Each row has a name. Each piece below is followed by the name of the row it came from. Each question is about the rows just above it.

veter: [175  98 102 101 100]
nake: [ 95  96 103 100  98]
gedek: [101 102 101 103 102]
sele: [ 97  98 102 100  99]
Pati: [175  98 102 134 159]
musu: [180 160 118 123 153]
q: [175  98 102 101]	veter
[ 97  98 102 100  99] is in which row?	sele
The row with [102 101 100] is	veter
q: [102 101 103]	gedek
q: [175  98 102 101 100]	veter

musu: [117 114 133 117 132 130  96 136 138 144 131 122 117 120 119 141 128 147
 158 152 125 125 126 108 126 125 114 123 168 113 110 126 129 160 132 134
 126 127 121 110 120 146]
veter: [116 128 136 113 131 125 103 133 126 154 134 121 115 126 121 139 120 155
 158 137 137 127 128 107 109 115 113 109 155 111 116 128 133 149 138 122
 126 135 122 113 106 145]
Sikel: [133 147 159 143 106 108 126 144 151 128 116 123 123 143  96 134 114 122
  97 112 123 115 131 132 142 140 139  95 109 132 138 141 116 105 156 133
 140 128 113 143 113 137]
Pati: [124 153 131 115 127 115 130 135 106 141 136 124 125 134 127 132 113 148
 134 109 156 138 126 125 100 101 135 110 107 112 129 129 138 127 140 108
 129 145 128 132 106 130]
sele: [121 111 142 133 119 125 104 138 161 130 120 129 121 120 108 136 137 125
 130 151 112 115 129 124 150 153 115 124 164 131 118 132 118 139 133 147
 132 116 115 121 132 146]
gedek: [145 130  95 120 144 147 162 114 101 120 145 139 136 129 162 116 130 125
 135 117 144 146 129 136 108 103 134 149 108 134 133 120 148 122 116 113
 122 136 149 133 134 104]
nake: [140 155 131 126 127 121 149 126 106 124 136 128 133 141 132 121 115 129
 115  94 145 136 128 141 112 111 144 122  80 128 138 128 135 107 133 112
 129 141 136 140 118 116]
zinug: [133 147 159 143 106 108 126 144 151 128 116 123 123 143  96 134 114 122
  97 112 123 115 131 132 103 108 126 136 142 147 136 132 115 116 131 145
 134 109 120 132 145 130]
q: [133 147 159 143 106 108 126 144 151 128 116 123 123 143  96 134 114 122
  97 112 123 115 131 132 142 140 139  95 109 132 138 141 116 105 156 133
 140 128 113 143 113 137]	Sikel
Which row holds [135 110]?	Pati
[132 134 126 127 121] is in which row?	musu
The row with [108 103] is	gedek

veter: [116 138 133 132 117 133 101 133 117 167 161 107 162]
musu: [157 127 140  87 162 149 144 120 133 115 134 135 149]
sele: [134 124 103 131 106 126 135 130 136 150 135 143 138]
gedek: [112 153 127 149 124 142 123 148 163 128 129 146 115]
fufi: [124 180 131 127 133 109  90 120 133 125 126 101 151]
Pati: [133 114 126 106 128 131 156 110 131 125 118 133 147]
The row with [128 131] is	Pati
q: [124 180 131 127 133 109  90 120 133 125 126 101 151]	fufi
q: [133 117]	veter
Where do [112 153] appear?	gedek
q: [150 135 143 138]	sele
Where do [126 106] appear?	Pati
q: [133 132 117 133 101 133 117 167 161 107]	veter

